Each row below is a small network's average activation on inputs in which a field has the value named, seen along a few directions.
Values that are neighbours, or in one group, have similar rows; names and order tell nothing.
In the rows, 500 means zero.
Random noise pushes rows far along 5 fixed directions. That doesn't count. These rows show it; they differ only by the noise:
440  313  428  427  762  361  612  242  252  548  563  404  341  425  528
364  640  137  523  400  555  686  430  529  529  607  584  522  630  379
410  463  754  330  671  525  397  420  437  453  536  326  363  370  558
532  362  570  547  443  574  514  455  291  530  455  431  571  652  425
653  660  646  408  116  752  514  618  394  537  289  552  432  721  626
287  597  15  525  496  354  588  418  440  471  580  667  351  408  464
465  348  632  540  416  360  149  626  167  369  279  565  313  294  616


Piti, 17 values:
m12: 418  597  495  470  580  494  427  661  585  462  492  498  466  448  630
m17: 786  631  400  445  144  616  651  468  290  631  298  603  412  751  625
m9: 687  457  860  456  455  586  446  714  452  452  275  355  573  530  655
m2: 533  314  337  528  511  426  715  415  361  579  513  410  609  641  445
m6: 618  299  269  864  418  404  544  408  304  606  548  619  654  603  414
m3: 468  414  456  619  416  532  517  472  328  514  466  485  641  693  397
m7: 599  646  502  476  490  602  658  439  780  584  577  499  541  673  485
m13: 607  421  245  563  603  432  681  249  317  587  485  519  349  453  532
m11: 604  193  236  650  789  294  714  151  203  674  559  469  430  423  436
m10: 624  470  690  423  378  470  385  543  341  407  280  476  405  551  668
m5: 467  665  563  264  698  537  759  512  821  518  734  444  595  472  453
m16: 607  335  639  489  604  328  348  547  497  553  348  526  600  344  486
m14: 583  423  447  550  543  418  625  589  546  497  456  488  533  547  453
m8: 596  492  645  628  441  524  449  523  540  621  525  567  602  577  465
m1: 485  653  569  392  552  712  546  407  687  532  695  387  564  579  439
m4: 449  400  728  464  669  583  559  472  767  401  641  437  661  515  445
m15: 338  620  262  476  633  418  623  429  898  564  728  646  431  377  485
Piti is arranged as a ring.
Which values are neighbours of m3? Give them in the order they are listed.
Answer: m17, m10
Which values are neighbours of m13? Give them in the order they are listed.
Answer: m11, m1
Which values are neighbours of m12? Give them in the order they are listed.
Answer: m9, m2
Which values are neighbours of m8? Give them in the order they are listed.
Answer: m6, m7
